These are the activations of a small neural network, seen along a few directions. Each row is one input.
Each table varies a few parts of the input and shows all the possible inputs, shuffled.
A made-up example of a description, with smaller parts first: one of 6 places along a line, together with either a single point or one of 11 places around a ring or (one of 2 separate values, together with one of 8 places around a ring).
Shared parts are said once, and a part with two or three values counts as separate values.

Other details of the inputs shift rows strongly along two fixed directions, in all tables alike. That doesn't count.

Table:
row 1: [-11  18  30   1   1  10 -23 -14 -12  -5  22]
row 2: [-21   5   7  35  -1   4 -17 -16 -15   4  -6]
row 3: [-15   9  22  34   1   1 -16  -9 -12  -1   0]
row 4: [ -2  22  -6 -22 -54 -29  21  36 -18 -34 -22]
row 5: [-13  11  -2  12  -3  16 -24 -15 -27   9  11]
row 6: [ 10 -28   1 -10  82 -32  13   3  28  27  26]
row 7: [-18   7  35  24   2  -3 -15 -17  -5  -9   2]
row 8: [ 35  -8 -25 -13  74 -30  -2 -23  24  36  21]
row 9: [-13   9   5  19  13  28  11 -29 -12 -12  -5]
row 10: [-13   0  24   8   4  33  -6  -3  -6  -4  16]
row 11: [ -5 -10   0  21 -11  29 -27 -15  -8   9   2]
row 12: [ -9  20  24   6   1  12 -23 -10 -15  -1  21]
row 13: [ -9   6   6  25 -11  11 -26 -18 -12  12   4]
row 14: [-19   1   8  11   2  37  -5  -3  -6   2  14]
row 15: [-7 -9 21 26 -5 30 -9 -4  0  4  5]
row 16: [ -3  11  22  24  -9   9 -26 -11  -9   7  10]
row 17: [ -8  20  17  11   0  14 -24  -6 -19   3  19]
row 18: [ 25 -27 -51 -42  16 -61  46  44  22  10 -13]
row 19: [-17  -8  -2  14   1  38  -7  -7 -19   6   6]
row 20: [  2  24 -15 -34 -64 -20  13  29 -10 -24 -13]
row 21: [-11 -11  34  16  -4  26  -8 -12   7  -4   8]
row 22: [  2  15   4   2   5  39 -16 -28  -3  -4  -2]
row 23: [-12   9   5   5  -2  34 -23  -6  -6   1  19]
row 24: [  7   6 -26 -36 -65  -1  11  32  -8 -26 -18]
row 25: [-11   0  16  13   3  36  -7   1 -10   0  15]
row 26: [ -5   8   7   8   9  42   2 -25  -4  -3  -7]
row 27: [ 29 -24  -9 -20  71 -20 -12   7  32  35  37]
row 28: [ -5  11  29  19  -8   6 -25 -15  -5   3  11]
row 29: [ 10 -34 -15  12  71 -32  11   1  34  42  14]
row 30: [ 40  -6 -47 -46  20 -73  43  19  25  -1 -20]
row 31: [  2   2   6 -41 -58  -4  29  33   2 -38 -14]
row 32: [ 13   7 -19 -33 -56   6  39  12   0 -37 -30]
row 33: [  4  29 -15 -27 -48 -22  30  10 -11 -37 -43]
row 34: [ -3  -3  32  10  -7  23 -25 -14   8  -5  13]
row 35: [ -9  -1  -5   8  -3  35 -25 -10 -18   5  11]
row 36: [ 14 -37   6   3  74 -38  11  -2  38  31  17]
row 37: [ -4   9  -6 -22 -53 -14  36  39 -12 -34 -23]
row 38: [ 12 -39 -22  14  70 -31   9  -1  28  44   8]
row 39: [  0  28   7   6   6  21 -15 -32 -13  -1  -2]
row 40: [-21 -12   4  36  -1  19  -2 -15 -15   5 -10]
row 41: [  3  16   4   2   6  40 -15 -27  -3  -6  -2]
row 42: [  6  30 -16 -27 -47 -21  30  10 -12 -39 -43]
row 43: [  0  -1  18  20  -9  27 -26  -6   1   3  10]
row 44: [-15  13   8  17  16  28   9 -27 -11  -8 -13]
row 45: [ 16   2   2 -29 -70 -11  10  29   9 -31 -20]
row 46: [ 17 -36 -29  -8  72 -12   4   6  24  44  24]
row 47: [ -6  20   7 -32 -52 -33  22  28 -10 -42 -19]
row 48: [ 44 -28 -43 -47  -2 -57  22  40  46  16  -6]
row 49: [-20   1   4  35  -2   3 -17 -18 -20   5  -9]
row 50: [ 29 -17 -39 -32   7 -83  32  38  34  12 -16]
row 51: [ -8   6  26  -3   1  28 -23  -9  -2  -9  22]
row 52: [-25  14   2  22   7   9 -15 -10 -25   0   4]
row 53: [-26  -3  -1  23   8  24   0  -9 -25   1   0]
row 54: [  8  -5   5 -23 -67  -7  27  32   9 -30 -25]
row 55: [-16  -4  22  35   2  16  -2  -6  -7  -1  -1]
row 56: [-18  -4  30  29   3  14  -1 -10  -3  -5   0]
row 57: [  6 -25 -21  -1  79 -27  13   7  24  38  23]
row 58: [-23   5  25  16  11  19   1  -4 -13  -9  10]
row 59: [ -7   9  35  14  -7   5 -25 -19  -1  -1  12]
row 60: [ 24 -19 -16   1  61 -40 -13  -4  32  50  25]
row 61: [ 31  -9 -28 -49  18 -81  33  44  24   2  -5]
row 62: [ -5  -6   3  20 -11  29 -27 -13  -2   7   4]
row 63: [-16   9  30  29   2  -1 -16 -13  -8  -5   2]
row 64: [ 13  11 -10 -37 -63  -3  11  39  -5 -31 -11]
row 65: [ 22 -48 -26   6  63 -17   2  -1  29  50  12]
row 66: [-15  -8  13  24  -7  32  -7  -9   4   6   4]
row 67: [-13 -13   6  26  -7  33  -9 -11  -3   8  -1]
row 68: [ -1  27   8   6   5  21 -15 -32 -13   0  -2]
row 69: [-27  19   9  19   7   8 -13  -8 -18  -2   9]
row 70: [ -4   9   6   8  10  43   2 -25  -4  -5  -7]
row 71: [  4  17 -16 -27 -46  -6  44  13  -6 -39 -44]
row 72: [ 26 -29 -26   4  60 -39 -15  -8  20  53  17]
row 73: [  4  19 -22 -32 -65 -19  11  27 -17 -22 -18]
row 74: [ 55 -16 -51 -61  11 -47  33  22  38   2 -10]
row 75: [ -7  13 -25 -21 -56 -27  20  27 -26 -28 -30]
Description of these inputs: one of 5 places around a ring, together with either one of 3 separate values or (one of 2 separate values, together with one of 6 places along a line).
Q: The inputs of row 28 and row 63 match in every part but the place on the ring of 5. If row 20 is changed in the same way as row 28 into row 63, which row does it become?
A: row 69
Q: Change only the choice among 2 separate values in row 27. List by row number the other rows that result.
A: row 45
Q: Change only the choice among 2 separate values in row 43. List by row number the other rows that result.
A: row 64
Q: Change only the place on the line of 6 in row 49. List by row number the other rows that result.
A: row 2, row 3, row 7, row 50, row 63
Q: Change only the place on the ring of 5 in row 30. List by row number the other rows that result.
A: row 8, row 9, row 32, row 74
Q: Start at row 13 and move only the place on the ring of 5, one step at a time. The first step leads to row 2. Which rows follow, in order?
A: row 38, row 67, row 62

Table:
row 76: [-15   2  12  16 -24  28   1   4   4  -9  -3]
row 77: [  8   7 -30  -4 -20 -58   9  10  -2   5 -25]
row 78: [ 23 -41  -8  -3  67 -38   5  13  35  48  30]
row 79: [ 14   3   6 -17   0 -44  38   9  14 -22 -28]
row 80: [ 32   3 -27 -32 -15 -15  11  18   6  -3 -12]
row 81: [ -4  23  11  -2 -20  27 -10  -6   1 -12   3]
row 82: [ -5  18  22  -3 -25  14 -13  -3 -12  -8  12]
row 83: [-22  -7   7  21 -10  49  -6 -26 -13  -6  -6]
row 84: [-32  25  -6  12   2  13  19  -5 -35 -19 -13]
row 85: [-10  -3   7  28 -13  39 -10  -7 -15   1  -5]
row 86: [-14 -30  25  40  75   7 -40 -17   9  41  45]
row 87: [  8   3 -14 -18   1  16   0 -18   0  -5  -2]
row 88: [ 16   0  -6 -37 -18 -38  -2  29   8  -9   5]
Q: Describe the family of inputs behind these rows.
A: either one of 3 separate values or (one of 2 separate values, together with one of 5 places along a line)
Q: What sort of input is row 79?
A: one of 3 separate values

Table:
row 89: [-7 -2  9  8  7  2 -7  0 -1  4  9]
row 90: [-7 -1  0  7 11 10  1 -6 -3  2  2]
row 91: [ 26 -14 -27 -34   2 -35  29  22  22   1 -13]
row 92: [-6  0  0 11 12  5  1 -8 -6  3 -2]
row 93: [-21  25  12  -1 -88   4  11  15 -26 -45 -31]
row 94: [-7 -1  9 12  7 -3 -6 -2 -4  4  5]
row 95: [ 1 -5 -4  2  6 19 -6 -7  1  6  5]
row 96: [ 1 -2  0  4  8 17 -3 -7  2  4  3]
row 97: [ -8   1  -1  14  11   2   2 -10  -5   4  -5]
row 98: [  1  -3   9   5   3   9 -11  -1   4   6  10]
row 99: [-2 -3 12  6  5  4 -8 -4  3  3  8]
row 100: [  1  -6   6   3   1  11 -14  -2   3   7  12]
row 101: [  0  12  -2   0  13   6  -5 -14  -6   1   2]
row 102: [ 27  -2 -22 -38   1 -49  16  24  17   1  -4]
Q: The inputs of row 91 and row 99 match in every part but one. If row 90 is changed in the same way as row 91 into row 99, which row does it become?
A: row 89
Q: Describe the family of inputs behind these rows.
A: one of 2 separate values, together with either a single point or one of 6 places along a line
Q: Change only the choice among 2 separate values in row 94. List by row number the other rows that result.
A: row 92
